Each row below holds a small network's activations on one record, seen along a few directions.
Here are examples, each followed by its value of one field, Burut.
Records without Burut are marked absent.
The largest differences between rows may come from other fields.
Random noise pushes rows far along 11 fixed directions. That doesn't count. These rows show it; they differ only by the noise:
[ -81 -218   38  144 -192 -436  147  246  101  -30  138 -497 -108   21
 -305 -237  -21 -269  -34 -308 -111 -218  -25   92  162 -231  128  183
  -40   94 -151 -144 -224]
[ 332  161  210   70  -59  232  237 -203   -8  157  -75  257  143 -207
  391   78  537  -94 -280   39  230 -186 -210  200   60  136  108 -261
  444  146  200   91   18]
[-245  262  400  528 -432 -166  180 -131   21  363  184  -61  -86  -25
  167   60  177  -41  458   83 -158  -38  -44  368  266    4  -42  -37
 -139  203  327 -664  -75]
[ 370  -51 -412 -111  278  182 -273  129  221  305 -304   81  132   93
  255   18   56 -141 -439    3  -29  -72  -82   60 -179   14  -70 -121
  354  159 -351  309  -78]
[ -91  243 -261  -50  155  206 -343  -44 -322  347 -223  262  298 -217
  135  -46 -555 -107  114  460 -377  -40  153 -107    0 -203    0  -94
   -1   42 -114  118 -252]
[ -32  423  419 -426   14 -127  228 -138  396  244 -237  211  140  244
 -140  348  471  251  -16  322  381  -87  465  198 -321  437   84   55
  176  212  -38 -169  182]
[ 200 -150   57  126 -109 -298  375  100   47  439 -240  200  104 -311
  571 -160  510 -153  -35 -765 -174 -127   78 -284  103  -25   98 -218
  -26   52 -223 -392 -125]
[  97    7  162 -137 -156 -143  449  -75  410 -846  168  173  283  261
 -134 -307  134  111  246 -545 -108  -40  205 -430 -284  439 -217 -531
 -565 -418  294 -324   -1]
[ 217 -121  187  -56 -258  -20   82  119  373  124  122  342 -355  134
  136   33  286  167  362   -5   10   71   87 -182  144  133   -7 -347
 -379 -106  479 -243  265]
[ 109  270 -357  378  154  250 -117  -51  -64 -228  -61 -123  313   61
    7 -203 -497 -148   26  -46 -464  -52 -284  -36 -222   99 -299 -387
  135 -198   10  -63 -368]
[-249  132 -178  466 -254  -13 -252 -412  344 -136   48 -229  475  709
 -272  238  461 -424  -31  113  336 -516 -176  477 -118 -175 -139 -273
   53  239 -372  171    4]
[-604   28  -28  -10 -356 -289 -387 -109  -36    2  178 -159  365  328
 -386   84    2 -320   80  364   95 -395  271  397  221 -467   -2  295
 -277  340 -425  162  -93]
[  53 -249 -295  271 -158  -96 -370  255  253  442   47  -90 -158  176
  296  -53   34 -195  -18 -113 -240    8 -114  247  229 -241 -177   41
 -135  266 -199 -126  -56]

[-205  161  403 -364  -15   56  296 -379  -44 -477  152  184  446 -156
   43 -206   12   27 -148  308  209  108  382  191  -25  185  147  226
 -278  149  248  -22   24]	y4
[ 155  224 -316  194  421 -172   26  312  210  589 -416 -309  -10   74
  186  -91 -374   34 -199 -460 -550  156  -56    6 -432  312 -234   15
  355  128 -404 -569 -350]	y11
[ 113  241   82 -168  -76 -178  167  367   -8  278  -85  -99 -291   51
 -198  344  361  242 -202 -197   88 -103  -60  122   40  198 -116  152
  596  -37 -130  -87    7]	y5
[  28  132  -14  591  199 -123  206 -392  425  105 -376 -588    1  392
 -195  281  459   42  -33 -167  395  -94 -321  307 -342  203  101   53
  430   62 -310  -49  107]	y9
[ -43  -80 -370  252   92 -249 -394  398  635  493 -172 -295 -295  699
  132  318  322  234    6 -482 -174  243  -16  275 -204  101 -599  161
  -60  183 -541 -385  125]	y20
[-107 -416 -275   98 -111  -96  -98  228 -510 -150  202 -154 -175 -395
  -51 -403 -448 -274   26 -188 -277 -131 -143 -304  421 -572  198  104
 -177 -219  -67  236 -293]	y14
[  98  -91 -121   35   62 -113  129  224  -31  151 -132   -2 -230  -82
   14  -74 -133    6   76 -309 -155    1  -97 -301   60  -43   73  -85
  -27 -147  -60  -96  -38]	y1
[-289   82   76  261 -341 -141  200  104 -495 -206  192   34  183 -323
  178 -221  -93 -108   45 -590 -384 -176  -95 -205  246 -138 -187  -83
  -65 -177  -34 -407 -279]	y21
[ 264  124  224  338  248   76  350 -448  420  384 -249 -215 -198  129
   27  214  274    7  139  221  436   75 -108  189 -375  335  329 -162
  374  204  271 -222  102]	y14
[  30   88   70  322 -200   63  128 -341  -85   67  -16  525  161  -66
  509  201  791   91  101 -387  131 -108 -186  -92   73   76 -136 -379
  -44  -73   53 -139  152]	y18
[-221   59 -142 -222   51 -152 -128  -52   47 -431  -49   34  288  278
 -470   37  -14  100   71  -23   83 -196  333 -296 -238   53  -40 -100
 -270 -306 -296  201   35]	y12
[  12   96 -188 -180  238  -35 -106   90  -34   19 -156 -122  101   14
 -108  -48 -171   87 -316  114  -49   64  137  147 -120   45  -41  331
  239   60 -288  161 -151]	y5
[-150  164 -420  359  142  194 -329 -445   53  324 -378    1  245  348
 -128  364   -9 -221  326  271  128 -259  -83 -116 -300 -244   58 -519
  100  -40 -302  262   -5]	y3
[ 228 -113  123 -256    1 -222  369  325  -18  -74  109 -230 -101 -296
  184 -275  115    7 -375 -515 -106   62    7   62   70  263  -19  303
  215  114  -17 -214 -177]	y17
[  34 -136  235   -3   88  -43  309 -251  103 -275   77 -213   41   30
 -364 -221 -333  -13  265  291  125   21  136 -176 -155   39  356  -71
 -273 -115  283  -47  -73]	y6
[-582  322  574 -651 -261 -515   15  284 -324  412  -33  286  -31 -286
 -149  209   24  266  167  200  -12   -9  782   79  249 -102  160  664
 -165  238 -254 -290   67]	y10
[ 528  -37  169 -135  269  -17  391  255  432 -208   -9 -406 -315  -10
 -102 -195   40   76 -594 -271  138  199 -173  178 -306  533  128  167
  520   73  202 -166    2]	y21
[ 110  153  143   80 -161  120  302  -35  171 -415  211   91   22  175
  -96   50  254   79   -5 -260  131  -86 -160   -9  -16  266 -127 -285
   30 -198  245  -67  103]	y1
[  15   57   78 -262 -102  466  -97  -53 -546 -740  379  439  253 -451
  251 -221 -268  189 -120  271 -183  212 -173   39  357  -26 -293   60
  -69 -217  380  352   -7]	y15
[-100   90 -195 -253 -140  117 -241  210 -695 -498  154  500  371 -362
  335 -109   70  317 -215 -501 -290  -80 -205 -271  346  -27 -599   -1
  118 -373 -264  307 -107]	y6
[ 381 -367  -30   44  117   53  306 -109  -64 -255  -86  189  -42 -370
   60 -438 -193  -28  249 -195 -132    5  -12 -690   54 -107  386 -399
 -389 -441  454  103  -36]	y2
[ 138    5  318   20 -157  -81  171  251  -84  384   44  -46 -394 -187
   81  268  583  115 -196 -166  192 -173 -243  247  254  -20   71  190
  532  117    5 -113   70]	y19
[ -15  107 -284   61  190  -62  128  -22 -298  112 -499  173  247 -134
  -29   39  -64 -114  199 -320 -170 -302   36 -686 -269 -146  121 -357
   -7 -342 -353   72 -127]	y7
[ -75 -130   18  351 -223  299  -43  -87 -532 -399  371   47  104 -412
  126 -338 -353 -145  109   38 -319   13 -344  -34  407 -197 -100  -46
 -132 -227  409  202 -250]	absent
[  44 -238   60 -221  115  -10   25  193  253 -276  120 -443 -560  213
 -773  -32 -441  207  177  555  226  124   17  -44  -77  -69  276  230
  -65 -191  319  286  149]	y15
[-351  170  -14 -356 -243  -57 -364  182 -214 -434  211  -21  139  349
 -579  236   -5  156  -74  198  102 -248  130   47   87 -138 -202  219
   26  -60 -238  336    0]	y16
[ 141  197 -117  434  101    9  276 -184  101  -21 -310  185  117  -26
  371  140  557  218  128 -758  -97  -21 -233 -311 -256  295 -266 -509
  211 -319 -140 -261  -16]	y3
[  66  248  -38 -145  115  102 -181    8  359   60  -91  140  113  318
  134  161   -1  120 -144   77  -17  131   93  168 -333  311 -209  -72
   70  132 -139  -79   46]	y10
[-480    4   15 -797 -423 -109 -346  103 -206 -266  166  812  428   37
   73  223  229  126  140  104   59 -131  664 -340  267 -252 -245  118
 -720  -68 -314  304  270]	y7
[ -31  179  239  -23   33  106  160 -288  307   54  -69  251   13  252
    4  204  159  277  507  326  128  226  289 -120 -243  272   48 -268
 -371 -105  456 -329  275]	y20
[ 318  -42 -304  114  177  410 -469  291  170  581 -117  -18 -799  243
 -196  282 -262  187  231  636   47  220 -249   25   97  -78   -3 -148
  198  -56  429  174  283]	y4
[ 197   18  -46  111  272  268   46 -263  -79  273 -239  383  162 -271
  596  -50  117   96    4  -19  -55  162    7 -187  -93   73   68 -182
   23   67    1   83   56]	y13
[ 343  116 -112  -30  231   30   29  704 -220  358 -145 -100 -753 -470
  151  -64 -527  485   75 -220 -663  436 -329 -265  135  242 -214  167
  357 -289  211 -263 -107]	y9
[  89 -108 -169  399   22   99  -90  -73    1  402  -73   31 -103 -110
  382 -161 -216 -234  177   47 -169  125  -47   22   63 -143   25 -138
 -202  164  114 -166  -45]	y17
[-216  -64  -75  -60   73  113 -319  -19  306  256  -79   56  186  133
  532  -89 -341   31 -119  341 -279  475  273  544 -145  261 -256  432
 -266  472  -95 -267  -91]	absent
[-169 -527 -235 -423  -82 -377 -463  173  417  230   33  153  265  240
  416 -184   60 -217 -276  -16    7  101  565  254  129 -293  -82  471
 -623  523 -558  116   68]	y2
[ 339 -370  -64 -707  212  357   15 -273  102 -510   47  669  275 -132
  287 -307  -97  -43 -194  291  183  114  279 -365 -188   96  269 -307
 -534  -27  369  493  169]	y18
[ 367 -344   44  121   29    0  149   -3  177   84   21 -218  -41 -120
  308 -276   87 -372 -397 -147  107   76 -216  138   34 -119  372  -27
  112  362   72   74 -111]	y16
[ -17  117  466  229 -200   96  228 -214  -62  214  217 -243 -470   20
 -506  228  182  -78  385  678  435 -271 -197  217  228 -140  606  -64
  247   82  622  148  249]	y13
[ -41  271  156 -281  334  166  110 -295 -552  590 -447  387  476 -738
  465  -18 -149 -132 -218  410   -8  -77  299  -62  -89  -59  439   75
  297  342 -186  118 -246]	y12
[-331  -63 -126   -4  -17  -13 -258  -98 -390  206  -74  178  224 -181
 -158   78 -246 -217  301  328  -44 -186  174 -347  229 -449  245 -103
 -292  -75 -142  172    7]	y8
[-125   86 -139  454 -254   60 -393  446   55   56  331 -207 -612  392
 -400  321 -126  238  439  178 -233   53 -397  117  284    5 -429 -169
    7 -248  327 -251  173]	y8
[  39 -158   23  127  -32 -216  191  188 -632   99  -42 -147 -247 -527
 -241  -96  -98 -189  121 -279 -130 -360 -256 -514  315 -474  372 -132
  332 -362   22  169 -209]	y19
[ 876 -391  -83  -93  382  458  396 -208  686 -360   21  168  233  -58
  712 -518   24 -106 -637 -340   79  329 -133   -6 -450  552   68 -423
  -89   89  503   11   28]	y11

Here are new rows. What is Burut for each?
[ 158  165 -140  256  103  489 -174 -454  -71  109 -138  268  179   84
  148  259  370  -24  -34  454  333 -115 -250   78  -66 -110  134 -387
  220  -75  199  459  214]	y20
[  68  274  349 -125  156   69  433 -238   53 -196  -30  162  319 -307
  439 -203  -60  147 -107   47  -55  371  159  202 -223  445  -53   81
   30  112  197 -303  -46]	y15
[ -13 -237 -149  -31  147   17 -261  315  -40  -32   86   12 -273 -121
   94 -219 -668  175  220   69 -464  360   81 -232  163  -17 -143   82
 -534 -177  195 -166  -40]	y8
[ 105 -338  165  -12   -3  -96  216 -125  244   93  -81 -154 -191    2
 -181   28  231 -248   12  102  434 -189   73 -172   31 -189  524 -147
 -105   23   68  138  144]	y12
[-256   -1  246   93 -121 -295   87  -47  -12  256  -22 -174  -28  -22
 -216   31  -99  -30  377  219   -4  -70  238   70  145 -166  219  265
 -192  121   78 -303  -66]	y2
[  -2 -434  127 -371  -63  -44  157 -180 -229 -484  219 -178  151 -367
  -84 -327   47 -150 -342   86  302 -147   37  -36  242 -312  361  350
  -39   64   10  602   -6]	y9
[-307  136 -100   55   33 -105 -107 -187 -586  562 -387  522  274 -429
  295  137   -1  -52  435   97 -186 -163  303 -591  132 -447  232  -98
 -227  -98 -288   54  -81]	y7
[ 196  309 -110  366   87  281  -94  243  151  -73   62 -190 -401  184
   -2  116 -440  296  271   65 -309  329 -420   69 -183  349 -416 -108
   55 -309  433 -285  -36]	y7
[ -41  199  182  148  215 -118  365 -397  146  -47 -186 -232  531    3
   70  -66  147 -287 -231  -30  208  -88   93  196 -364  271  215 -113
  155  213 -178 -187 -117]	y8
[-175 -156  329 -282  -60 -272  128 -161  446 -183  215 -121  250  192
  -48 -129   65 -168  -87  147  268   32  448  365 -203  105  119  278
 -358  402  -11 -161   78]	y19
[-255  251  -20    4 -250  -72 -110  -35  159 -287  127   86  219  377
 -157  184  265   10  193 -103   39 -171   42   18  -85  103 -280  -72
 -240 -103 -131  -73  111]	y7
[-122  -87  216 -318   -8  -93   -3  378 -482  -86  231 -245 -421 -292
 -779  -61 -518   56  -56  458  -73  -12    9  -62  241 -226  273  430
  268 -184  244  371 -125]	absent
[ 194 -235    7   95  -84  202   19 -253  265 -424  218   49   33  217
  -31 -214 -161 -197  196   74   49   -9  -83 -158 -149  -13   67 -521
 -390  -90  431   77   67]	y10
[ 106 -202   25  469 -383 -110  -75  366 -320  359  265 -285 -712 -207
  -48   94  167  -30   27 -108  -18  -68 -540  302  647 -409  -18  191
  313    3  273   42   39]	y5
[-265  130   34  -37    5  104 -185 -176 -215  289   71  108  233 -137
  267  -62 -305 -237  -37  601  -43   88  182  401  135 -194   82  207
  -56  424  109  -13  -79]	y4
[  -5 -122  121 -417  -51 -245  149  -18   82  586 -301  678  287 -144
  577  124  637   21  -80 -402  113  -85  563 -351   38  -16  100  -69
 -215  175 -326 -258  197]	y11
[ 264 -379 -351    9  238   46  -47  213  -34  270 -312   45 -179 -157
   56 -118 -157  -97   24 -216 -261  111 -102 -492  -70  -92  158 -237
   73 -231 -110  147 -110]	absent
[-205 -169 -145  228 -263  -10 -445  186  168 -107  463 -166  -70  223
  384 -233 -291   22   85 -111 -447  287  -93  449  214  -40 -567  227
 -428  143   16 -400 -127]	y19
[ 339   -3  118  -38  223  183  138    3 -430   35 -107 -290  -85 -554
 -181  -83 -193 -199 -521  221  199 -145 -342  179   66 -216  463  197
  756   76   89  524 -149]	y10
[ 114 -529  -31  158 -108  280    4 -405  -13 -204   93  151  325 -272
  586 -374   38 -507 -266   54   84   47 -191  122  196 -223  276  -86
 -296  204  202  345  -43]	absent
[-178  361  239  -66   11  -69   95  -99    9   95  -60 -123  232  108
   19   81  -99  -29 -293  260   46   -1  177  478 -261  288   -9  256
  270  387 -118 -295 -134]	y21
[-210  307 -315  453   34  268 -364 -430  -23   50 -261  149   84  414
 -276  365 -257  134  739  413 -100  -56  -16 -171 -257  -63 -155 -595
 -260 -364   93   27  149]	y3
